These are the activations of a small neural network, seen along a few directions. Each row is one input.
Each table varies a few parts of the input and shows all the possible inputs, shuffled.
Descriptions start from the smaller parts, as in this example, which fits no table here: one of 5 places around a ring, together with either a single point or one of 11 places around a ring or (one of 3 separate values, together with one of 6 places along a line).
Shared parts are said once, and a part with two or three values counts as separate values.
In the rows, zero is written as 128.

Other details of the inputs shift rows strongly along three fixed directions, in all tables alike. That doesn't count.

Table:
R1: [119 133  95 161 183  38 133 168 192 172 140]
R2: [144 112  94  85  83 237  80  98  89  85  70]
R3: [127 132 190 121  98 136 173 132  63  71 146]
R4: [156 150 192 155 165  92 160 184 114  71 163]
R5: [176 160 133  86 101 212  99 106 121  91  77]
R6: [148 105 199  89 103 208 116 120  38  71 137]
R7: [118 123  70 121 134 104  96 115 169 158 103]
R8: [ 92 113  66 106 100 116 123  68 166 172 106]
R9: [108  98 125 165 119 114 118 125 117 158 142]
R10: [ 82 122 141 157 146  62 165 147 162 183 152]
R11: [128 110 195 146 143 119 146 128  63 104 175]
R12: [109 151  63 156 180  77 131 138 178 172 136]
R13: [ 93  67 160 131  91 143 109  88  49 172 169]
R14: [140 134 124 114 149 120 110 143 156 121 108]
R15: [157 168 117  93 110 143 153 151 139  50  97]
R16: [147 119 219 148 139 116 149 177  81  88 174]
R17: [170 190 108 139 169  79 132 217 182  67 103]
R18: [ 96  67 152 139  88 129 111  89  71 180 174]
R19: [153 160 170 129 136 148 135 151 115  84 135]
R20: [106  94  93 124 100 150  85  84 133 164 105]
R21: [150 171  96  73 128 188 150 161 145  65  68]
R22: [138 162 178 132 120  94 174 170 118  65 142]
R23: [104 117 130 171 150  87 143 122 136 181 177]
R24: [101 133 151 181 167  51 147 145 149 173 175]
R25: [182 177 179 149 143 128 156 185 115  81 129]
R26: [152 159  44  94 158 138  93 118 205 105  65]
R27: [ 77  68 164 122  81 153 146  75  89 192 161]
R28: [135 153  89 156 154  89 129 134 175 176 119]
R29: [110  86  82 118  91 168  81  72 132 167 107]
R30: [116 116 128 157 128 123 130  97 110 192 151]
R31: [100  94  98  96  90 180 131  78 135 167 118]
R32: [159 153  51  88 147 158  93 110 189  99  73]
Description of these inputs: one of 4 places along a line, together with either one of 2 separate values or one of 6 places along a line.
Changing only the place on the line of 4 turns R7 into R13. The same change can be made to R24. Which row results? -> R12
Change only the place on the line of 4 in R10. List by row number the other rows that result. -> R21, R27, R31
List by row number the other rows that have the place on the line of 4 in common with R1. -> R17, R19, R22, R27, R28, R29, R32

Table:
R33: [148 126 155 132 125 148 119 171 109  88 121]
R34: [118 137 182 145 108 141 172 126 100 133 163]
R35: [137 151 116 161 192  61 139 200 160 100 142]
R36: [139 124 162 118  86 184 114  87  97 138 118]
R37: [160 140  96 107 129 188  93 122 152 122  85]
R38: [108 138 107 145 125  97 125 135 147 133 110]
R39: [104 103 151 185 161  57 136 165 126 167 177]
R40: [119  99 138 132 124 165 111  76  92 160 155]
R41: [100  85 120 139 107 140 119  87  89 162 153]
R42: [117 136 138  97 118 163 165 144 127  88 110]
R43: [132 123 137 134 121 164 122  93  98 134 142]
R44: [142 124 114  99 131 169  90  76 135 142 115]
R45: [157 142 158 123 115 157 137 162  96 101 114]
R46: [172 151 143 110 144 153 117 172 116  85 109]
R47: [100 131  97 125 152  90 173 139 170 176 127]
R48: [129 126 165 152 109 154 139 115  94 139 144]
R49: [117 103 184 136 118 131 108 130  89 116 150]
R50: [127 113  80 110 122 151 109  92 116 160 114]
R51: [129 137 134 158 154  39 157 173 139 105 158]
R52: [149 152 136 105 100 171 110 149 125  63  78]
R53: [134  92 135  97 104 156  97  93  95 101 137]
R54: [119 107 125 136  97 158 117 121 104 136 118]
R55: [109  54 184 121  88 146 104  77  61 137 176]
R56: [105 112 164 127 135 128 160 133  93 112 167]
R57: [120 121  75 133 150 110  95  92 183 202 120]
R58: [141 145  99  97 136 155  95 122 132  75  94]
R59: [124 119  78 114 113 153 113  95 121 167 106]
R60: [177 164 170 113 151 149 116 150 130  76 122]
R61: [121 132 141 170 136  84 132 125 152 186 145]
R62: [132 172 155 109 112 139 157 167 127  56 107]
R63: [118 113 130 167 166 100 121 125 145 177 166]
R64: [130 145 172 170 157  71 155 136 120 146 170]
R65: [ 87 104 107 139 157  73 160 112 144 204 170]
R66: [116 103 118 145 162  94 122 126 122 180 160]
R67: [163 150 114 108 124 165 113 159 131 107  87]
R68: [115 111 136  93  60 154 145  95  99 111 128]
R69: [173 175 158 112 150 148 126 142 123  71 117]
R70: [150 139  77  92 103 193 111 110 126 127  79]
R71: [134 112 178 146 141 143 124 121  91 132 169]
R72: [171 150 149 112 136 150 121 178 117  89 104]
R73: [ 95 118 176 144 126  52 195 157 132 129 170]
R74: [ 95 109 160 172 167  48 133 149 124 149 179]
R75: [109  88  63 123 137 138  83  95 154 175 123]
R76: [154 162  66 121 129  93 125 172 192  89  76]
R77: [120 150 176 190 144  55 167 150 131 165 166]
R78: [133 147 116 171 142 105 139 150 157 151 124]
R79: [124 129 197 115 130 141 159 102  96 125 171]
R80: [142 138 188 134 107 147 141 111  85 117 142]
R81: [117  99 163 168 131  47 135 158 126 144 163]
R82: [ 87  69  74 106 111 150  68  49 136 191 121]
R83: [128 103 120 108 110 133 111  95 106 109 135]
R84: [139 130  12  93 142 109  84 121 215 130  74]
R85: [ 98  89  94 129  93 156 111  77 102 171 128]
R86: [137 124 114 134 165 106 115 148 142 148 135]
R87: [ 94  89 176 170  99 118 147 122  67 160 174]
R88: [156 151 130 115 115 120 136 154 120  60 108]
R89: [100 129  78 132 166 101 142  99 180 184 144]
R90: [126 167 134 165 157  58 152 189 149  93 127]
R91: [142 166 130 104 113 161 158 170 126  60 100]
R92: [152 159 159 122 119 145 116 176 127  55  93]
R93: [163 157 133 110 152 147 130 161 108  79 117]
R94: [117 126 136 109  93 151 155 113  99 144 132]
R95: [148 168 105 166 166  96 132 180 184 140 113]
R96: [124 112  92 118 128 156 105 106 114 123 120]
R97: [ 96 136  54 102 153  98 130 115 188 136 111]
R98: [140 151  38 128 147 123 102 156 197 132  70]
R99: [141 193 111 135 146  93 167 157 189 125 112]
R100: [114 106 141 109  96 169 105  85  79 112 127]
R101: [103 150 130 117 139  99 169 162 169 106 114]
R102: [145 149  67 140 174 115 105 140 195 155 103]
R103: [ 87 100  99 102 111 146 137  46 163 207 124]
R104: [111 104 147  98 110 123 150 109 105 108 156]
R105: [162 169 162 140 131 159 146 153 106  80 125]
R106: [ 99  99  64 122 122 120  76  95 169 182 102]
R107: [110 121 156 111 114 171 165  99 121 139 136]
R108: [143 129  65  82  81 169 104 100 144  97  73]
R109: [129 100 211 143 105 145 120 102  76 156 160]
R110: [161 137 162 120 101 131 127 166 116  57 111]
What do these inputs look like to the network? -> one of 6 places along a line, together with either one of 3 separate values or one of 10 places around a ring
Changing only the place on the line of 6 turns R109 into R81. The same change can be made to R36. Which row results? -> R76
Changing only the place on the line of 6 turns R59 into R88. The same change can be made to R50. Which row results? -> R51
Change only the choice among 3 separate values in R91. List by row number the other rows that result. -> R42, R56
Change only the choice among 3 separate values in R99. List by row number the other rows that result. -> R79, R103
Change only the place on the ring of 10 in R78. List by row number the other rows that result. -> R37, R40, R43, R48, R63, R71, R95, R102, R105

Table:
R111: [145 142  69  96 121 166 101 117 140  99  85]
R112: [148 157  95 135 149 128 129 138 153 137 115]
R113: [ 99  79 234 160 109 101 146 115  49 132 206]
R114: [ 87  89 112 144 119 112 118  55 133 227 157]
R115: [158 154 166 130 134 111 140 165 117  69 132]
R116: [102 119 164 177 151  37 154 148 126 153 182]
R117: [119 147  91 158 149  86 132 143 177 171 116]
R118: [143 108 194 102 108 210 121 111  54 100 142]
R119: [138 141  87 126 166  99 120 165 162 108 111]
R120: [ 61  56 144 182 102  62 126  84  98 231 191]
R121: [116 101  54  96 112 170  87  78 138 148 100]
R122: [149 143 189 126 151 132 140 157 111  93 146]
R123: [118 169 107 199 202  14 168 191 186 173 158]
R124: [148 131  95 105 100 159  99 119 133 104  90]
R125: [131 128  67 126 134 114 111 120 153 146 112]
R126: [131 127 107 125 123 126 111 142 141 109 107]
R127: [121 106  73 105 118 168  89  91 153 171  94]
R128: [129  87 174 103  84 186 101 108  64  99 130]
R129: [ 96  87 181 152 122 124 135  83  92 183 184]
R130: [136  99  92  58  96 211  73  70 117 105  88]
R131: [161 176  96 137 146 119 128 167 176 113  89]
R132: [128 141 240 119  99 153 200 164  46  52 163]
R133: [157 183 160  91 106 157 174 193 133  26  88]
R134: [140 153  85 133 152 109 126 119 181 155 114]
R135: [165 182 170 150 160 113 152 211 141  65 114]
R136: [ 92  98 110  81  79 169 142  51 124 153 121]
R137: [137 154 100 139 164 121 133 148 158 132 121]
What do these inputs look like to the network? -> one of 3 separate values, together with either a single point or (one of 2 separate values, together with one of 4 places along a line)
Changing only the choice among 3 separate values turns R113 into R126. The same change can be made to R130. Which row results? -> R128
Change only the place on the line of 4 in R129. List by row number the other rows that result. -> R114, R122, R134
Change only the choice among 2 separate values in R115. List by row number the other rows that result. -> R134

Table:
R138: [ 96  94 166 124 107 147 143  76 105 183 167]
R139: [187 167 216 177 205 117 124 197 103  93 162]
R140: [158 163 115 101 140 154 143 132 148 108 106]
R141: [102 111  81 120 114 163 115  53 145 192 133]
R142: [184 175  65 141 186 125  89 221 173  90  88]
R143: [ 86  61 181 140  74 121 131  76  88 194 168]
R144: [131 128  84 128 113  96 121 113 163 161 116]
R145: [128 133  78 120 104 131 102  93 148 150 100]
R146: [101 126 134 157 156  44 162 147 125 139 172]
R147: [122 129 170 145 109 133 158 144  74 110 141]
R148: [117 155  84 123 138 121 138 163 171 121  87]
R149: [147 161 120 114 119 127 119 152 163  94  90]
R150: [109 144 186 151 148 101 161 143 128 143 165]
R151: [156 107 190 195 153  89  84 154  94 144 156]
R152: [159 179 103  96 138 169 132 124 144  99  96]
R153: [ 66  81  85 132 137  68 130  89 163 203 153]
R154: [137 129 181  99 124 138 156 158 106  54 137]
R155: [104 137  54 154 143  94 141 141 182 162 107]
R156: [152  88  93  60 112 244  26  63  83  89  94]
R157: [132 112 180 119  88 164 154 136  62 105 135]
R158: [134 113 113  83  96 194 113  86 110  73 107]
R159: [119 143  77 161 140  68 124 135 190 158 115]
R160: [112 100 141 114 117 109 143 112 106 128 156]
R161: [132 137 176 119 110 153 160 167  98  80 119]
What do these inputs look like to the network? -> one of 4 separate values, together with either a single point or one of 5 places around a ring
Change only the choice among 4 separate values in R148. List by row number the other rows that result. -> R149, R150, R153

Table:
R162: [155 140 143 108 141 163 110 130 119  89 121]
R163: [143 138 122 137 161 130 127 156 138 123 125]
R164: [169 146  89  79  99 186  87 159 125  33  56]
R165: [159 141 120 111 129 117 114 166 119  44 107]
R166: [129 164 130 162 161  47 175 177 156 123 150]
R167: [131 152 102 129 130 105 149 139 152 113 121]
R168: [101 114 182 157 103 112 162 137  93 136 158]
R169: [132 110 124 112 119 186 107 102  99 140 123]
R170: [ 91  93 109 144  99 112 140  96 135 192 143]
R171: [125 135  86 110 145 113 138 119 178 135 117]
R172: [118 107 197 155 148 105 132 130  91 142 183]
R173: [141 151 131 115 137 140 157 161 133  87 117]
R174: [152 153 158 150 151 115 121 157 142 101 120]
R175: [138 179  54 134 165  63 146 171 239 124  88]
R176: [160 179 104 127 178 130 126 196 160  84  97]
R177: [139 109 141 110  99 179  93  84 108 138 117]
R178: [127 107 146  89  73 180 122  83 108 131 120]
R179: [123 114  98  79  75 199  96  60 131 130  87]
R180: [109  92 123 118 101 161  84  64 115 175 124]
R181: [144 166 125 120 117 138 145 164 141  86 100]
R182: [104  88 118 148 113 129 108  92 111 203 142]
R183: [172 146 144 107 118 185 112 129  99  69 112]
R184: [150 117 147 105  99 193 101  86  77 116 131]
R185: [114 109 185 172 152 106 145 153  86 145 176]
R186: [124 166  60 118 160 103 147 167 193 118  94]
R187: [160 149 135 115 154 152 116 140 135  86 117]
R188: [106 130 161 164 133  65 173 138 114 152 172]
R189: [148 153 177 172 142  89 149 190 115 117 153]
R190: [164 147 152 111 123 165 106 134 121  95 103]
R191: [145 146 164 155 177  76 144 174 139 118 159]
R192: [116 138 173 152 144  84 182 176 114 116 159]
R193: [138 108 160 106 117 194 111 112  72 119 130]
R194: [ 89  92 110 116 116 117 133  74 134 189 149]
R195: [130 162  56 108 162 107 135 138 205 114  95]
R196: [157 133 140 107 116 128 102 166 125  46  98]
R197: [138 142 183 169 141 112 138 171 101 113 144]
R198: [138 110 167 127 108 162 107 103 103 129 132]
R199: [149 125  70  67 115 193  85 138 126  54  65]
R200: [108 147  54 131 160  95 146 141 187 147 106]
R201: [ 91 101 103 120 100 135 129  70 116 171 138]
R202: [159 161 134 125 128 160 111 161 123  89  98]
R203: [117 122 168 177 143  88 133 129  93 159 178]
R204: [109 117  72 155 153  81 112  97 157 211 143]
R205: [104  86 130  90  78 200 126  71  82 152 131]
R206: [138 124 186 134 151 128 128 136  95 117 158]
R207: [107 114 165 147 107 114 161 108  95 140 164]
R208: [ 89  88 126 132  95 121 127  72 129 188 143]
R209: [123 124 178 191 144  77 149 167 109 153 173]
R210: [ 88 113  53 108 137 107 121  82 185 187 116]
R211: [136 128 187 117  97 146 147 129  98 101 135]
R212: [105 113  72 161 147  92 107  90 153 204 142]
R213: [104  95  25 105 148  92  81  99 193 156 103]
R214: [132 130 179 129  98 141 156 147  89 105 138]
R215: [100 119  45 123 115 112 125 101 181 190 102]
R216: [103 110 177 128 122 111 159 113 102 144 170]
Changing only one part turns R184 into R189. The same change can be made to R201. Which row results? -> R181
What do these inputs look like to the network? -> one of 5 separate values, together with either a single point or (one of 2 separate values, together with one of 5 places around a ring)
Change only the place on the ring of 5 in R215. List by row number the other rows that result. -> R168, R170, R181, R214
